These are the activations of a small neural network, seen along a few directions. Each row is one input.
Each table varies a few parts of the input and shows all the possible inputs, shuffled.
Descriptions start from the smaller parts, as in this example, which fits no table here: one of 2 separate values, together with either a single point or one of 9 places along a line or (one of 5 places around a ring, together with one of 6 places along a line).
Shared parts are said once, and a part with two or three values counts as separate values.
In the rows, zero is written as 128.

Other details of the inputs vary at random and push rows far along two fixed directions, the same in every table; ignore that.

A family of inputs:
x1: [129 131 123 124 130 115 116 131 145 130 141 111 118 128 126]
x2: [127 156 123 147 135 181 112  63  81 118 116 125 111 147 143]
x3: [130 130 124 112 116 109 127 141 152 137 136 122 133 120 125]
x4: [141 136 111 144 107 163 141 104 130  98 111 120 108 147 100]
x5: [100 120 136  83 132  96 125 144 122 165 144 139 164 110 179]
x6: [120 120 136 106 139  64 117 200 180 135 166 124 158 107 147]
x7: [142 146 132 158 138 147 138 104 121 111 108 145 129 149 129]
x8: [156 118 130 175 160 124 146 142 169  94 101 134 109 156  90]
x9: [141 115 128 143 149  85 133 174 185 114 138 130 124 135 112]
x10: [131 129 127 119 123 103 121 139 151 136 140 116 129 123 126]
x11: [133 123 134 122 135 114 122 124 138 141 120 117 129 125 126]
x12: [111 142 126 122 143 149  97  84  87 138 136 123 122 130 163]
x13: [ 92 117 124  63 112 126  96 100  93 182 144  98 138  98 166]
x14: [148  72 173 128 131  84 138 239  97 153 174 172 147  88  95]
x15: [133 116 120 133 125 144 154 119 135 115 103 128 124 140 107]
x16: [138 119 132 149 143 113 180 163 162 103 106 168 151 148 124]
x17: [ 94 124 128  60 115 115  87 102  97 194 149  98 144  91 170]
x18: [138 122 119 144 120 115 168 176 174  84 125 141 146 137 103]
x19: [123 156 102 137  92 198 117  70  83  94 122 103 112 139 117]
x20: [132 164 109 145 100 189 103  67  86  97 126 100 107 137 117]
x21: [144 120 128 160 135 132 183 140 161  97  91 160 125 160  99]
x22: [104 116 144  85 148  76 107 150 142 179 152 127 144 108 172]
x23: [130 135 120 142 135 124 113 143 145 100 144 117 125 131 122]
x24: [115 150 126 113 122 153 114  82  85 148 124 130 137 126 159]
x25: [133 143 127 138 124 150 135  93 116 131 104 135 119 143 124]
x26: [ 90 127 130  78 139 114  78  98  93 180 155 108 123 106 180]
x27: [143 113 120 139 122 111 171 167 180  98 117 141 131 140  98]
x28: [132 129 127 140 128 139 152 116 133 120 102 142 122 148 120]
x29: [145 133 125 157 140 156 128  98 128 111 104 117 104 150 104]
x30: [106 119 145  83 138  73 111 148 140 181 147 130 149 106 169]
x31: [168  87 159 208 125 139 157 208 100 111 126 175 102  89  67]
x32: [130 166 105 141  94 194 111  67  86 100 122 104 113 136 115]
Description of these inputs: either one of 2 separate values or (one of 5 places along a line, together with one of 6 places along a line).
Which of the alternatives is x21?
> one of 5 places along a line, together with one of 6 places along a line
Which other rows does x9 become when the place on the line of 6 takes its other values? List them by row number.
> x1, x3, x4, x10, x27

A family of inputs:
x33: [189 152 130 236 131 206 174  94 110  45  71 161  97 187  57]
x34: [159 104 135 170 150  98 157 186 197  91 113 132 117 147  75]
x35: [126 104 160 117 144  70 135 191 140 173 140 161 150  97 143]
x36: [114  95 151 108 134  82 154 196 139 161 134 165 164  94 151]
x37: [ 94 138 115  85 106 150  97 107  82 144 156 106 148 101 167]
x38: [106 169 101 103  87 184  67  43  60 137 151  75 101 107 145]
x39: [ 96 134 130  99 128 168  65  60  27 166 155 100 109 101 170]
x40: [144 125 141 137 139  84 143 197 179 116 143 145 158 128 123]
x41: [122 107 127 101 117  92 144 175 163 129 142 128 140 124 116]
x42: [184 127 124 216 135 186 168 106 133  68  76 147  81 172  47]
x43: [184 138 133 245 141 205 172  94 109  63  63 169  73 178  53]
x44: [104 120 130  70 110  99  91 135 119 172 160  96 139  93 145]
x45: [105 128 142  94 110 141 101 105  59 185 143 129 130  92 164]
x46: [151  87 155 128 151  40 165 234 205 147 135 160 159 112 106]
x47: [185 165 117 232 131 205 157  91 129  37  82 141  92 186  52]
x48: [100 157 110  94 138 146  94  39 116 153 114  99 120 149 176]
x49: [122 132 115 118 110 161  96  85  97 130 132  93 101 125 114]
x50: [ 89 138 121  85 102 180  89  63  24 158 146 111 136  98 175]
x51: [126 110 144 121 140  93 147 176 133 131 144 161 151 125 138]
x52: [ 98 137 129  93 120 165  65  62  29 170 157 106 115 101 170]
x53: [ 85 135 104  66  80 179  87  62  54 155 144  78 125  97 152]
x54: [182 161 102 232 122 198 152  90 150  29  85 126  72 182  49]
x55: [113 119 144  79 170  11 142 192 237 171 132 142 185 131 178]
x56: [104 112 136  78 133  64 123 198 156 152 176 137 168 105 163]
x57: [ 93 126 112  73  89 181  99  62  39 169 139  97 124  91 155]
x58: [134 118 121 134 122  81 161 204 203  98 135 137 156 120 119]
x59: [108 107 143  85 185  11 137 194 238 167 134 135 172 132 183]
x60: [ 83 151 109  62 126 129 110  58 118 163 128 108 140 142 191]
x61: [101 147 131  94 112 168  70  58  26 169 153 107 122 101 166]
x62: [179 157 104 234 130 199 151  90 148  28  85 120  68 180  51]
x63: [185 150 113 217 108 205 171  92 139  42  69 128  87 186  35]
x64: [166 120 123 183 123 166 184 127 137  78  91 156 102 165  64]
x65: [ 85 140 106  61  91 129  85 103  93 156 176  91 129  95 171]
x66: [159  99 157 188 167  99 168 192 165 115 105 174 118 136  97]
x67: [133 123 142 111 166  31 169 194 250 139 111 153 179 153 155]
x68: [166 107 135 186 150 137 161 147 153  97 100 143 101 148  73]
x69: [122  97 151 108 168  31 122 237 198 149 171 138 165 103 152]
x70: [161 122 137 177 157  99 150 191 190  87 125 152 133 149  96]
x71: [104 138 120  77 101  99  91 140 130 157 171  97 144  91 163]
x72: [116  82 162  97 147  33 161 240 172 174 153 180 169  97 153]
x73: [125 143 116 117  91 204 103  43  41 146 121 100  99 119 122]
x74: [ 75 160 100  62 112 167  99  21  87 161 116  91 140 132 198]
The inputs of x71 and x54 match in every part but one. If x63 is changed in the same way as x71 into x54, which row does it become?
> x49
The inputs of x66 and x36 match in every part but one. If x34 is changed in the same way as x66 into x36, which row does it become?
> x53
What is each input in this table made of?
> one of 6 places along a line, together with either a single point or one of 6 places around a ring
Which other rows does x60 become when the place on the line of 6 takes its other values? List them by row number.
> x48, x55, x59, x67, x74
Which other rows does x56 become when the place on the line of 6 takes its other values? List them by row number.
> x37, x40, x47, x69, x70

A family of inputs:
x75: [184 156 120 202 123 173 130  96 130  67 111 121  77 165  56]
x76: [147 102 131 141 128  88 156 202 200 119 118 130 139 112  91]
x77: [120 153 104 121  94 216 154  39  67 116  95 136 115 157 128]
x78: [109 157 106 121  95 173  97  87  89 122 142  94 121 107 151]
x79: [106 104 136 100 151 105 114 112 124 165 123 114 114 126 149]
x80: [109 148 139  90 146  90  90 116 125 162 148 122 161 122 183]
x81: [163 136 145 167 158  80 139 192 200 100 137 143 146 147 115]
x82: [138 164 106 166 110 199 164  73 104  59  90 142 133 177 105]
x83: [149 161 111 196 146 194 119  79 115  62 112 114  85 168 104]
x84: [162 124 140 164 145 129 151 113 151 117  85 136 112 166  90]
x85: [120 117 141  84 135  89  82 145 135 182 158  99 139 100 140]
x86: [141  96 139 135 131  79 178 183 196 129  97 145 142 126 109]
x87: [143  90 141 125 129  81 200 199 193 114 104 160 159 146  96]
x88: [101 107 122  63  99 120 114 149 114 158 159 105 152  97 134]
x89: [106 112 127  92 135  83  79 153 132 154 182 102 115  95 152]
x90: [153 129 143 150 160  91 163 150 183 137 101 166 140 159 123]
x91: [134 130 133 147 143  79 166 182 200 103 111 157 168 134 138]
x92: [104 112 117  67  87 100 112 167 117 144 184 112 146  91 138]
x93: [122  95 153 119 137 155 102 115  13 178 156 146 128  75 153]
x94: [106 136 118  98 111 141 135  93 113 164 113 130 133 113 163]
x95: [116 163  98 122  84 212 113  68  61  92 138 102 122 137 130]
x96: [103 103 132  85 150  92  84 148 136 171 159  97 124  99 147]
x97: [116 131 160 149 112 180  98 112   7 159 139 159 105  96 136]
x98: [ 84 131 123  76 144 130  93  72  89 190 139 118 118 116 192]
x99: [138 116 122 134 108  86 139 190 176 115 148 125 128 101 105]
x100: [155 154 122 217 169 164 155  93 155  50  80 152 106 196 101]
What is each input in this table made of?
> either one of 2 separate values or (one of 4 places along a line, together with one of 6 places around a ring)
Which other rows does x94 become when the place on the ring of 6 takes its other values? List them by row number.
> x76, x78, x86, x91, x99

A family of inputs:
x101: [109 148 115 107 118 144 114 105 115 128 141 115 127 127 143]
x102: [100 149 110  95 115 156  90  82  90 143 147 108 125 126 155]
x103: [127 138 121 109 122 156 112  69  96 141 120 113 118 131 132]
x104: [102 133 126  85 126 116  83 106 116 179 150  97 122  98 173]
x105: [101 148 111  93 102 141  96  82  99 138 146  92 116 119 149]
x106: [158 125 126 159 136 109 161 163 193 103 111 142 127 158  95]
x107: [108  93 159  87 160  34 140 209 182 176 143 149 178 113 163]
x108: [162 139 124 165 132 159 145 106 149  91 101 125 106 166  90]
x109: [135 145 123 152 144 154 124 106 126 103 117 124 124 153 116]
x110: [143 128 136 153 139 142 158 119 138 104  93 149 121 165 107]
x111: [130 142 137 144 113 162  97 101  63 146 135 127 106 102 131]
x112: [110  70 147  88 133  52 138 238 162 159 167 141 166  74 142]
x113: [111  75 148  86 136  45 141 236 162 165 175 146 154  80 140]
x114: [129  98 138 132 140 125 124 156 105 136 142 129 122 112 114]
x115: [146 144 112 170 116 158 147 111 149  70  96 118 116 156  92]
x116: [149 136 116 156 118 151 151 124 159  95 101 120 124 147 100]
x117: [129 133 128 143 140 106 118 135 158 118 124 121 117 131 130]
x118: [147 112 122 170 121 171 144 125 101  96 119 141  95 140  81]
x119: [109 140 121 107 132 149 101  80  81 145 142 111 132 124 165]
x120: [134 135 116 146 125 146 151 123 135  96 114 134 139 139 131]
x121: [113 127 146  95 116 126  83 125  61 180 164 116 141  86 153]
x122: [151 133 127 169 143 136 147 112 154 112  94 140 110 143 107]
x123: [100 139 120  98 109 163 110  68  76 153 122 119 119 134 153]
x124: [121 140 129 118  88 173 102 100  55 143 139 116 128  94 132]
x125: [147 137 115 151 123 153 147  95 134 111 100 135 114 153 101]
x126: [121 123 129 127 123 128 154 137 141 122 102 139 143 136 130]
x127: [104 131 127  77 126 121  84 102 105 179 154  90 135 107 165]
x128: [155 134 143 157 118 156 127 125  91 115 126 142 117 129  98]
x129: [104  99 135  81 122 128  93 131  70 167 167 114 123  89 147]
x130: [138 132 122 150 135 122 154 162 177  90 113 139 147 143 112]
x131: [150 127 125 162 136 100 154 162 191  88 115 140 127 159  95]
x132: [137 149 121 168 144 154 127 109 138  97 109 132 108 149 117]
x133: [135 125 120 128 122 124 149 130 152 123 107 129 142 126 119]
x134: [142 146 114 161 125 159 158 105 130  87 112 140 117 155 116]
x135: [139 122 133 132 145 112 138 128 148 137 115 130 138 134 120]
x136: [112 137 124 109 129 125  94 100 112 139 140  97 127 126 143]
x137: [127  98 159  98 128  41 128 232 158 174 172 158 170  86 143]
x138: [125 134 138 116 100 136 116 133  84 150 151 131 129  98 130]
x139: [148 143 122 159 130 149 132 101 139  83 108 119 107 163  97]
x140: [100 132 119  68 111 116 108 101 107 176 146 109 137 100 162]
x141: [136 140 114 147 127 152 140 103 122 103 120 139 122 152 128]
x142: [156 129 126 157 132 110 169 164 195 100 112 138 125 152  95]
x143: [128 102 136 145 139 127 123 153 111 133 136 136 106 105 119]
x144: [116  99 148  82 157  35 134 208 183 159 165 148 178 109 173]
x145: [ 97 136 130 107 126 148 102  78  85 162 121 119 115 118 165]
x146: [109 145 118 121 130 154  99  75  86 141 136 116 115 118 170]
x147: [153 129 134 159 155 111 155 165 184  87 116 150 137 161 101]
x148: [142 123 135 155 137 110 183 163 177 103  96 162 133 158 104]
The inputs of x104 and x142 match in every part but one. If x111 is changed in the same way as x104 into x142, which row does it become?
> x138
The inputs of x102 and x109 match in every part but one. If x118 is changed in the same way as x102 into x109, which row does it become?
> x114
What is each input in this table made of?
> one of 6 places along a line, together with either one of 2 separate values or one of 6 places around a ring
Which other rows agree with x130 in the place on the line of 6? List them by row number.
> x112, x115, x116, x120, x124, x126, x133
Which other rows does x128 become when the choice among 2 separate values takes its other values? List them by row number.
> x129
Which other rows does x127 become when the place on the ring of 6 takes its other values? List them by row number.
> x107, x109, x119, x135, x136
